These are the activations of a small neural network, seen along a few directions. Each row is one input.
In each table, some parts of the input vary, and every possible input appears once, in random order.
A made-up example of a description, with smaller parts first: one of 8 places around a ring, together with either a single point or (one of 2 separate values, together with one of 4 places along a line) or one of 11 places along a line.
Shared parts are said once, and a part with two or three values counts as separate values.

Other details of the inputs shift rows strongly along two fixed directions, in all tables alike. That doesn't count.

Table:
r1: [  3  -9 -27  10 -17  56 -30  15  36   5  37  -8]
r2: [  0  -3  27 -24  -6 -25  -1 -36   8  12 -20 -30]
r3: [ 15 -16  15 -18 -11  28   7 -31  21  21  -5 -49]
r4: [-33 -16  23   2 -12 -73 -22 -40 -19  -5 -14   4]
r5: [  6 -31  25 -22   4  13   2 -38  32   9 -25 -40]
r6: [ 13  21 -29  18   8  22   8  42 -10   5   9  18]
r7: [ 22 -21  -7  -7  -1  75  11  14  24   4   8 -26]
r8: [-32   8  37  -1  -2 -95 -44 -49  -1 -17 -13   5]
r9: [ -4 -15  30 -29   1 -15  -2 -36  20   9 -17 -29]
r10: [ 19 -12  -8  -4  -1  50  15  21   9  -5   8  -3]
r11: [  1  24 -26  21  20  -9  12  53 -23 -11   9  50]
r12: [-20  36  -2  13  25 -36  10  22 -28 -15  -7  51]
r13: [-13  29 -35  44   6 -15 -30  45 -13 -20  27  51]
r14: [  0  29   5  19  17 -57  11  11 -43 -22  -8  34]
r15: [-16 -23 -14   3 -25  31 -11  -2  12  15  19 -11]
r16: [  6 -28  29 -24   0  -9   4 -40  22   2 -28 -28]
r17: [ -6 -16  -9  -7 -24   9 -30 -10  28  -5  16  -8]
r18: [-17  27  -1   8  23 -47  12  16 -30 -18 -14  51]
r19: [ 24   9 -48  19  -5  83  23  56   3  15  27   3]
r20: [  8  -3   0 -14 -13   7  15 -10  -1   9  -5 -17]
r21: [  4 -26  15 -33  -6   6   3 -25  24   9 -13 -29]
r22: [ 10  25 -39  14   2  36  24  54 -24 -10  25  34]
r23: [ -4  13  35  -3  13 -53   0 -36 -19  -7 -18  -9]
r24: [ 10  15 -21   3  -3  45  19  29  -6   0  20   6]
r25: [  7 -24  23 -30  -7  17   8 -26  15  -3 -12 -29]
r26: [  0  26   4  12  12 -62   3   8 -31  -8 -15  28]
r27: [  5  31 -16  26  18  -9  11  34 -32 -14   7  31]
r28: [ -8  -9 -41  26 -15  57  -9  34   3  15  38  13]
r29: [ 16 -12   8 -10 -13   3  12 -19   5  10 -11 -28]
r30: [-29   5   1  32  -1 -73 -18   0 -37 -13  -2  39]
r31: [ -1   4  18 -17  -3 -43   1 -24  -8   2 -21  -7]
r32: [ -4  43  -8  21  22 -37   3  26 -33  -3   0  38]
r33: [ 10 -11   8 -22 -18  28  12 -23  17  19  -4 -40]
r34: [ -6  -5  31 -14  16 -24   0 -37  10   2 -24 -12]
r35: [-21 -25  14  11 -11 -35 -25 -34  -3   4  -8 -15]
r36: [ 10   1 -24   7  12  39   8  37   8   5  11   7]
r37: [  4 -18  29 -28  -4  20   6 -28  19   1 -10 -33]
r38: [ 22 -14 -13  -9  -1  92  13  20  26   9  20 -20]
r39: [  2 -32   7  -8 -26   1 -36 -32  38  -2   6 -29]
r40: [ -3  26 -15  15  24  -3   5  36 -15  -2  10  34]
Description of these inputs: one of 5 places around a ring, together with either one of 2 separate values or one of 6 places around a ring.
Changing only the place on the ring of 5 turns r39 into r1. The same change can be made to r16. Which row results? -> r34
Change only the choice among 2 separate values in r4. List by row number the other rows that result. -> r17

Table:
r41: [-33  17 -31  46  11 -40 -27  48 -39 -36  19  86]
r42: [ 11   2  12 -10 -21 -23   2 -21 -14   2  -1 -29]
r43: [ 18  -1  10 -35  -7   6  -5 -27  29  -3  -1 -30]
r44: [ 26  13 -14  18  -3  -2  12  14 -19   0   9   3]
r45: [ 12   6  17 -11  10  29  -3  -8  25   3  -4 -17]
r46: [-12 -14  36  -3  23 -67   1 -26 -17 -25 -42   8]
r47: [ -7 -12  24   7   9 -36   7 -35 -19  15 -17 -13]
r48: [ -2 -17  -3 -29   0  51   5 -12  35  18   8 -24]
r49: [ 11 -35  15 -27   0  53   9  -2  37  -7  -4 -15]
r50: [  0 -14  15  -1  22   3   2 -12   7  10 -17 -20]
r51: [-15  -9  -4 -12 -13 -19  11   7  -8  -3  -9  24]
r52: [-22  -3 -22  29   3   8 -30  21   3   3  27  23]
r53: [ 12  14  33   0  22 -74  -9 -26 -14 -19 -31 -11]
r54: [ 23   6 -32 -13 -26  42   7  28  16  15  20  -9]
r55: [  1  -9  19 -14  19  29   1  -4  22   9  -2 -12]
r56: [ -7  23  -8  14 -11  -8   7   7 -30   5   5   3]
r57: [ 21   8  30 -18  12 -15  -8 -16  16 -11 -10 -16]
r58: [ -6 -28  13 -36  -6  13   8 -25  28  -9 -10 -10]
r59: [  6   8 -30  -5 -23  50   8  21  16  23  13  -6]
r60: [-13  24  22 -14  11 -44  -6 -33   2  -7 -17   0]
r61: [-12  -3 -12 -10  -8  13   7   7   4  25   4   1]
r62: [-14  -8  -7   4 -13  -9  17  13 -32 -10   0  18]
r63: [ 10  -5 -49  30  -3  56  32  62 -23  -5  24  43]
r64: [  0 -23  -9   8 -25  43 -34 -15  44  12  20 -34]
r65: [ -3  31 -32  42   0 -26 -31  44 -12 -22  34  43]
r66: [ 10  16 -13  26   0   7  13   8 -20   9   4   5]
r67: [-18   7  -6  11  -2  -8  11  10 -33  12   7   8]
r68: [  3   7  27   3  19 -33  -6 -28  -2  -3 -30 -19]
Changing only one part turns r44 into r47. The same change can be made to r57. Which row results? -> r55
What is each input in this table made of? -> one of 4 places along a line, together with either a single point or one of 6 places around a ring
Which other rows agree with r60 in the place on the line of 4? List them by row number. -> r45, r56, r59, r64, r66, r68
Change only the place on the ring of 6 in r63. List by row number the other rows that result. -> r46, r49, r51, r58, r62

Table:
r69: [ -6 -21  48 -31  18 -56  -1 -53   6   8 -39 -28]
r70: [-17  49 -16  42  23 -75  28  44 -95  -5  -8  66]
r71: [-37 -24  45 -25 -10 -55 -29 -66  15  -3 -23 -21]
r72: [  2   3  22  -2  -5 -59  16 -39 -35  16 -38 -22]
r73: [ -3  20  35 -25   8 -38   2 -27   1   2 -20 -20]
r74: [-14  -1   1  21   6 -33 -18  17 -18 -20   1  29]
r75: [ -2 -23  18 -36  -7  44  17 -22  29  12 -10 -32]
r76: [ 16 -19   5 -13 -20  32 -22 -28  34  -2  15 -47]
r77: [ -2  20  -4  12  -5 -31 -20  15 -11 -21  11  23]
r78: [ -4  55  -2  14   5 -76  21   7 -73  -1 -13  30]
r79: [  3   9 -28  18 -38   7  -1  11 -18  14  31 -10]
r80: [  5 -23  46 -27  12 -49   7 -44   6   1 -37 -24]
r81: [-24  33 -66  54 -17   7  19  75 -59  -6  45  74]
r82: [ -8 -22  -3  -6 -15  50 -12 -15  29   5  19 -14]
r83: [ 10  20  10   9  23   2  13  -2  -4   5 -11   3]
r84: [-11  40 -10  18  35 -25  24  39 -48 -33  -2  59]
r85: [ -7  17  15  -1  19 -37  20  11 -32 -28 -20  39]
r86: [ 26 -13  37 -37  -2   9   9 -50  28   0 -19 -66]
r87: [ 11  -6 -67  38 -38  75  11  51  -1  25  45   1]
r88: [-19   3   6  12   0 -26 -28 -10   8   4  -6   2]
r89: [ 15 -26 -10 -20  -2  94  19  18  36  25  11 -37]
r90: [ 43 -12 -19 -31 -16  82  23  18  41  17  16 -34]
r91: [-19 -34  38 -24 -15 -59 -22 -63  18  -9 -24 -14]
r92: [  1 -16   5 -20 -25  32 -28 -21  38  15  15 -40]
r93: [  6 -47 -27   6 -46  67   2   1  12  33  31 -44]
r94: [-16  23  33  -2  27 -44  14 -18 -26 -14 -20  24]
r95: [ -6  13  -9  30  12 -26 -20   7 -11 -18   3  19]
r96: [  1  -9  -5  16  -7  -4 -19   5   7 -10  -2   5]
r97: [ -5 -44  36 -15  -9  10 -30 -59  36  15  -5 -54]
r98: [ -8  23 -30  -2  16  17  27  46 -12  -5   7  46]
r99: [-24 -33  39 -17   0 -66 -35 -59  16   6 -24 -24]
r100: [ 32  22 -56  29  11  86  34  88  -4  -4  24  38]
r101: [  3 -23 -25   9 -10  33 -11  27  17   3  23  10]
r102: [-25  -6   4  11   1 -11 -25   4   3   2   8   8]
r103: [ -7  49 -16  23  37 -54  14  41 -35  -8 -13  60]
r104: [-11  53 -15  36  14 -35 -22  30 -33 -17  25  55]
r105: [ -3   1  49  -6  33 -69   5 -36 -26 -18 -34  -8]
r106: [ -5 -30 -43 -10 -25  86  -5  26  42  13  33  -1]
r107: [  5 -23  -3 -26 -26  24 -27 -23  45  16  11 -38]
r108: [ -7  13 -11  27   6 -49 -20  12 -12 -13  -2  39]
r109: [  5 -41 -11 -16 -23  48 -25 -23  56  24   2 -45]
r110: [-18  25 -15  45  26 -39 -16  35 -40 -29  17  54]
r111: [  9  -7  49 -15  19 -51   4 -58   3  -8 -44 -38]
r112: [  7 -15  35 -15  13 -24  10 -18  -5  -9 -27 -14]
r113: [ 27  48 -48  22  13  87  28  78  -7   4  43  34]
r114: [  8 -13 -19 -13 -25  48  36   6 -21  19   0 -14]
r115: [ 16  19  21 -13   7 -26  11  -6  -8 -14 -16  -4]
r116: [  8  25   1 -17  12 -16  10   4  -1   3  -5   2]
r117: [ -7  -5  22  12   3 -27 -30 -40   9   2 -10 -13]
r118: [ -9   0 -26  17   0  26  -5  22  -3 -21  24  26]
r119: [  2  35 -47  13  20  24  33  76 -29 -17  16  74]
r120: [ 40 -24 -23 -18  -9  85  24  17  43  21   4 -32]
r121: [ -9   8  28  -7  -7 -87 -28 -37  -2 -13 -12   4]
r122: [  8 -43 -22 -15 -33  91  -4  11  43   0  22 -21]
r123: [ 10  -5   2 -12   4  39  11  -1  24  17 -10 -26]
r124: [ 12 -21  26 -19   9  39  11 -24  22  16  -8 -40]
Changing only one part turns r104 into r113. The same change can be made to r93. Which row results? -> r70
Changing only one part turns r76 into r86. The same change can be made to r107. Which row results? -> r116
What is each input in this table made of? -> one of 2 separate values, together with one of 4 places along a line, together with either a single point or one of 6 places around a ring
Change only the place on the line of 4 in r115. List by row number the other rows that result. -> r85, r100, r112
Change only the place on the line of 4 in r108. List by row number the other rows that result. -> r91, r101, r121

Table:
r125: [ 26  30 -30  19  25  42  30  52 -16 -16  11  32]
r126: [ 31   9 -33 -17 -22  92  36  35  13  16  18 -17]
r127: [ -3   9 -29  18   1  11  45  45 -54  10   2  32]
r128: [-14 -13  50 -22  15 -41 -42 -53  35 -11 -15 -27]
r129: [ 21  -9  24 -31  15  19 -17 -26  54   4 -13 -41]
r130: [-13  21  13  15  41 -60  25  24 -51 -28 -24  56]
r131: [ -9  19   5  -2  48 -13  25  40 -16 -24 -13  60]
r132: [  0  24 -43  22 -17  33  -9  52  -9  -4  47  27]
r133: [-13  41  58 -12  51 -86   2 -32 -15 -24 -41  23]
r134: [-36   3 -38  44 -21 -26 -15  18 -37   8  25  42]
r135: [ 33 -22  13 -15  -3  25  -8 -28  39   9  -9 -52]
r136: [ -1  -4  43 -16  -9 -44  21 -64 -22  23 -38 -54]
r137: [ 27   3 -38  15 -30  61  12  25   1  38  20 -27]
r138: [ -8 -54  -7 -21 -16  79 -35 -12  78   5  18 -25]
r139: [-15  31   2  38  19 -58 -25  18 -32 -29   7  45]
r140: [ -4 -29  15  -1 -35  -5 -18 -51   3  28   8 -54]
r141: [ 22  33 -51  12  -9  48  14  60  -2  10  34  14]
r142: [ 12 -38  13 -46 -17  30  30 -21  13  12 -19 -38]
r143: [-34 -14  18  22   5 -84 -41 -26  -9 -30 -15  30]
r144: [-23 -39  14 -22 -44 -24 -31 -53  27   4  -4 -25]
What is each input in this table made of? -> one of 4 places along a line, together with one of 5 places along a line
Changing only the place on the line of 5 turns r140 into r136. The same change can be made to r132. Which row results? -> r126
A walk changes only the place on the line of 5. It starts at r138 and steps to r128. List the rest of the walk in order. -> r129, r133, r131
